Each row below is a small network's average activation on inputs in which a field has the value named, seen along a few directions.
Values that are neighbours, or in one group, have similar rows; names and order tell nothing.
(in the rows, 500 means zero)
Random noise pushes rows far along 6 fixed directions. That doesn't count. These rows show it; they differ only by the noise:
[481 483 473 562 468 493 591 455 395 410 517 520 508 530 493 594 447]
[455 410 459 465 555 424 551 520 441 512 562 492 409 554 603 483 452]
[519 578 336 580 510 456 567 423 465 566 524 527 421 723 609 469 462]
[467 578 312 634 430 457 508 360 414 498 485 467 580 680 541 605 460]
[554 395 675 362 573 573 464 564 573 443 503 493 495 386 451 455 567]
[459 379 487 568 419 350 646 484 446 619 547 389 710 685 554 570 407]
[297 564 347 498 565 394 385 560 889 758 393 575 619 651 748 453 667]
[348 452 278 399 562 439  97 386 497 502 466 311 559 496 604 564 589]


Values of GIBI:
nati: [344 475 481 442 473 524 367 694 626 551 443 513 546 317 534 570 588]
zovi: [339 530 347 534 532 476 343 425 546 414 455 517 494 448 573 620 557]
labe: [491 571 357 402 672 436 219 402 625 616 475 430 425 578 614 302 598]
rop: [405 797 147 632 545 549 439 440 599 506 437 740 149 674 723 480 560]
pusok: [447 635 402 546 441 630 358 399 208 205 483 527 291 236 332 619 478]
muf: [518 445 628 535 418 378 586 551 480 562 501 474 664 442 427 483 427]
besut: [481 624 352 629 366 504 597 538 601 655 461 551 553 685 587 527 493]
nev: [397 707 257 617 353 537 319 431 535 651 388 408 693 552 470 637 534]
nimis: [536 524 588 482 586 381 513 548 688 691 493 582 530 535 585 285 521]
dus: [526 475 496 368 649 568 300 405 424 320 523 453 322 345 452 464 551]
GIBI is arranged as a ring.
Going along GIBI from nati by way of its neighbour besut, in what order are zovi, labe, nev, nimis met?
> zovi, labe, nimis, nev
Fewest steps between rop and pusok?
> 4

Values of GANI:
fitom: [607 750 377 554 505 704 179 245 641 349 361 487 596 589 401 525 711]
pem: [499 502 304 586 448 340 556 420 265 661 578 294 550 676 484 473 367]
surik: [287 421 376 621 481 266 580 488 453 508 526 460 642 564 575 611 395]
ref: [287 347 491 412 496 382 396 729 740 804 487 444 530 467 731 492 549]
gugaf: [374 385 382 579 623 241 740 487 467 677 607 552 393 777 869 467 364]
nep: [612 369 608 408 590 452 688 475 255 354 683 469 333 501 413 420 370]
zuk: [936 609 526 421 419 768 396 343 301 439 535 316 475 645 229 431 488]
kefu: [215 479 258 483 526 296 220 409 477 496 460 478 557 439 648 610 511]
teto: [510 346 647 488 489 419 783 631 404 484 602 620 399 474 515 439 385]
zade: [701 811 189 578 490 686 167 226 370 421 437 464 242 658 528 436 521]
badek: [567 436 575 377 527 537 548 680 464 651 559 392 348 438 515 340 478]
GANI is arranged as a line.
Going along GANI from pem by way of its neighbour badek, in what order are gugaf, kefu, teto, zade met?
> zade, teto, kefu, gugaf
Which values are neighbours of nep? Give them in the order they are listed.
> fitom, surik
